These are the activations of a small neural network, seen along a few directions. Each row is one input.
Each table varies a few parts of the input and shows all the possible inputs, shuffled.
A made-up example of a description, with smaller parts first: one of 5 places around a ring, together with either a single point or one of 9 places around a ring or (one of 3 separate values, together with one of 6 places along a line).
Shared parts are said once, and a part with two or three values counts as separate values.
In the rows, 128 means zero.

Table:
row 1: [178 145 118 136 144 116 128 117 160 209 144 130 141]
row 2: [180 151 146 118 147 101 121 136 149 193 139 167 129]
row 3: [ 80 205 135  57  70 136 144 186 117 118 107  72 135]
row 4: [104 128 137 118 128 167 144 246  85  87 164  56 103]
row 5: [171 146 100 157 127 105  99  82 128 134  93 113 141]
row 6: [115 129  73 163 109 167  90  88 110 149  99 166 163]
row 7: [ 79  75 120 162 149 154  93 123 128 109 101 176 140]
row 8: [ 64 138 172  65  78 161 146 166 124 102 132  37 115]
row 9: [105 123 137 103 103 160 136 212  65 107 176  45  81]
row 10: [172 157 122  97 161 122 176 104 147 164 104 172  96]
row 11: [154  86 148  97 173 135 187  88 154 155 127 140  84]
row 12: [137 161 109 172 131 110 128  73 118 132 137 135 169]
row 13: [142 142  81 161  96 135 101  87 156 120 147 157 151]
row 14: [106  86 123 153 138 119 107 122 170  81 147 168 136]
row 15: [162  78 171 118 159 110 133 121 156 181 158 134 115]
row 16: [128 178  88 130  66 147 151 215  69 140 150  52 108]
row 17: [140 148 104 136 104 119  95 106 144 105 143 192 143]
row 18: [102 106 157 171 168  98 133 106 133  92 136 148 147]
row 19: [116  92 154 146 146  99 132  75 111 105 151 140 148]
row 20: [ 67 141 170  83 103 167 154 203 142  82 120  49 138]
row 21: [136 165 134 150 136  96 122  90 106 115 131 171 161]
row 22: [121 187 104  96  91 132 134 231  60 124 150  80 104]
row 23: [169 153 125 136 131  88  92  99 115 118  89 149 130]
row 24: [173 151  92 113 160 139 180  85 158 180 112 136 111]
row 25: [120  75 123 132 113 122 105  90 148  94 162 160 131]
row 26: [141  97 149 122 192 134 189 120 174 138 111 148  87]
row 27: [137  91 149 159 163  96 105 116 142  94  95 128 119]
row 28: [ 87 194 119  94  45 150 159 171 127 137 107  44 139]
row 29: [149  90 171 140 180 110 135 152 177 167 143 142 120]
row 30: [ 92  63 121 139 126 154  90  92 105 123 116 168 137]
row 31: [151  78 146 134 141  97 103  86 119 107 109 119 119]
row 32: [115 136  98 139 115 150  83 107  98 134  96 200 154]
Describe the family of inputs behind these rows.
Answer: one of 4 places along a line, together with either one of 2 separate values or one of 6 places along a line
A walk changes only the place on the line of 4. It starts at row 16 and steps to row 22. List the rest of the walk in order.
Answer: row 9, row 4
Change only the choice among 2 separate values in row 4. List by row number the other rows that result.
Answer: row 20

Table:
row 33: [146  93 140 139 157 119 131 100 151 144 140 148 125]
row 34: [142  95 140 138 166 118 133 102 137 127 122 152 117]
row 35: [134 128 120 149 134 114 104  93 142 127 124 178 152]
row 36: [126 106 117 157 140 122 100  88 119 111 113 166 142]
row 37: [165 125 128 128 156 115 144  92 148 162 118 147 119]
row 38: [132 105 116 157 130 122 100  86 135 125 132 162 148]
row 39: [148 116 144 132 160 111 135 108 160 145 129 161 128]
row 40: [ 87 171 145  83  75 142 152 214 104 103 133  36 114]
row 41: [102 167 126  99  79 151 139 228  84 116 149  43 110]
row 42: [ 76 164 126  79  79 177 154 219  96 105 134  53 109]
row 43: [150 138 104 148 132 118 116  77 132 144 113 163 144]
Describe the family of inputs behind these rows.
Answer: either one of 3 separate values or (one of 2 separate values, together with one of 4 places along a line)
Change only the choice among 2 separate values in row 37. List by row number the other rows that result.
Answer: row 43

Table:
row 44: [172 130 145 151 173  90 125  72 151 154 110 186 142]
row 45: [140  82 131 139 179 125 113  86 169 145 123 199 134]
row 46: [123 176 123  88 101 163 172 198 131 154 128  61 108]
row 47: [140 161 127  88 117 141 170 211  98 161 161  70  90]
row 48: [175 122 127 149 168  89 129  64 163 129 123 179 132]
row 49: [ 79 153  77 150  51 146  57 141  65  85 123 139 177]
row 50: [ 70 167  81 160  53 148  53 126  71  66 117 125 176]
row 51: [124 120 165 104 126 134 145 218 106 110 154  54  91]
row 52: [141  77 131 158 163 126 128  81 165 143 135 203 127]
row 53: [ 93 156 149  66  88 154 164 167 129 120 118  64 112]
row 54: [165  98 122 156 158  91 119  64 155 157 110 171 129]
row 55: [160  83 124 157 169 122 123  49 142 144 124 164 131]
row 56: [ 82 138 160  98 116 134 166 189 119  96 137  50 115]
Describe the family of inputs behind these rows.
Answer: either one of 2 separate values or one of 5 places around a ring or one of 6 places along a line
A walk changes only the place on the line of 6. It starts at row 45 and steps to row 52. List the rest of the walk in order.
Answer: row 55, row 54, row 48, row 44

Table:
row 57: [128  75 156 139 156 116 152  90 172 131 140 136 119]
row 58: [138 146 101 123  99 120 107  79 132 134 111 158 142]
row 59: [135  88 117 148 140 129  86  94 114 105 140 169 134]
row 60: [125 100 133 163 146 106  82  94 100  96 135 164 148]
row 61: [162  83 164 125 195 114 141 113 141 133 135 166 100]
row 62: [110 139 132 149 125 113  92  81 140 102  98 146 171]
row 63: [158 127 143 110 133 112 152  84 160 176 124 135 121]
row 64: [176  89 136 154 165 110 126 117 143 175 139 139 111]
row 65: [155  68 159 136 177 122 130  98 142 146 153 147 113]
row 66: [110 162 145  66 123 145 188 211 100 121 120  26  79]
row 67: [156 109  95 166 129 117  82 113 115 134 126 161 132]
row 68: [135  90 161 129 175 108 164 105 170 118 122 154 105]
row 69: [128 158 118 138 104  98 103  79 118 126 106 154 156]
row 70: [146 120 112 181 135  95  79 114 102 125 121 156 146]
row 71: [139 110 156 121 153 127 141  85 182 151 114 128 139]
row 72: [ 89 168 126  98  57 160 116 227  99  97 159  63 127]
row 73: [101 146 157  76  95 141 159 229 125 140 173  37 111]
row 74: [ 94  91 118 148 134 140 127  95 145 109 119 174 138]
row 75: [147 124 160 111 171 119 152 101 180 139  97 147 127]
row 76: [122 142 104 119 111 136 127  89 134 155 101 173 142]
row 77: [156 151  85 154 119 124 109  98 124 130 143 157 144]
row 78: [109  94 114 152 121 123 108  86 145  88 128 158 139]
row 79: [ 71 167 127  95  71 177 134 237 103 118 151  77 119]
row 80: [ 75 165 111  93  77 189 154 202  79 113 116  50 104]
row 81: [119 128 115 134 119 135  96  81 154 110 102 151 158]
row 82: [141 106  97 161 144 133 102 123 117 157 118 176 132]
row 83: [100 105 131 167 128 100 104  87 130  81 122 153 154]
row 84: [104 125 119 130 131 152 117  90 155 131  93 166 158]
row 85: [148 163 102 168 125 102 106 100 109 122 138 152 158]
row 86: [141 148  87 149 133 139 129 109 126 153 134 172 144]
row 87: [120  84 120 144 154 145 105 103 116 126 132 186 133]
row 88: [ 93 166 109  96  62 171 137 192  75  92 124  37 111]
row 89: [176 131 125 142 156 116 153 103 152 171 154 134 124]
row 90: [ 83 178 143 111  59 139 117 227  84  88 153  58 144]
row 91: [105 145 142  76 102 153 179 196 100 134 137   9  95]
row 92: [ 87 175 125 109  65 149 137 193  59  82 118  31 129]
row 93: [165 142 147 100 152 104 162  99 159 164 107 154 109]
row 94: [186 147 129 131 175 108 163 118 152 160 137 153 111]
row 95: [184 104 140 143 184 102 136 133 143 163 122 158  97]
row 96: [106 164 160  66 115 132 168 244 125 126 157  54  96]
The inputs of row 90 and row 73 match in every part but one. If row 70 is changed in the same way as row 90 into row 73, which row does it become?
Answer: row 64
The inputs of row 68 and row 57 match in every part but one. If row 75 is changed in the same way as row 68 into row 57, which row does it become?
Answer: row 71
Describe the family of inputs behind these rows.
Answer: one of 5 places along a line, together with either one of 2 separate values or one of 6 places around a ring
A walk changes only the place on the line of 5. It starts at row 92 and steps to row 88. List the rest of the walk in order.
Answer: row 80, row 91, row 66
Change only the choice among 2 separate values in row 80. List by row number the other rows that result.
Answer: row 79
List by row number the other rows that have the place on the line of 5 in common with row 58.
Answer: row 59, row 67, row 72, row 77, row 78, row 81, row 88

Table:
row 97: [148  90 159 134 156  81 115  35 175 127 113 187 141]
row 98: [122 149 180  90 129 120 155 248 112 130 151  39  97]
row 99: [115 147 153  73 100 158 190 199 129 162 153  12  96]
row 100: [155  50 116 170 180 122 114  75 165 145 121 200 114]
row 101: [132 155 148  80 115 135 183 224 102 116 173  39  76]
row 102: [177 137 122 160 162  91 116  48 178 138 106 175 154]
row 103: [129  69 152 162 194 116 131  58 160 119 125 189 141]
row 104: [ 37 182  73 146  12 170  49 176  79  61 142 128 195]
row 105: [ 99 164 148  42 116 178 204 209 136 148 107  60  81]
row 106: [183  90 112 153 176 125  97  66 137 170 131 212 130]
row 107: [177 133 104 169 161  90 123  61 140 174 119 210 142]
row 108: [ 63 170  69 158  35 152  59 136  24  46  95  84 167]
Describe the family of inputs behind these rows.
Answer: either one of 2 separate values or one of 4 places along a line or one of 6 places around a ring
A walk changes only the place on the line of 4. It starts at row 98 and steps to row 101. List the rest of the walk in order.
Answer: row 99, row 105
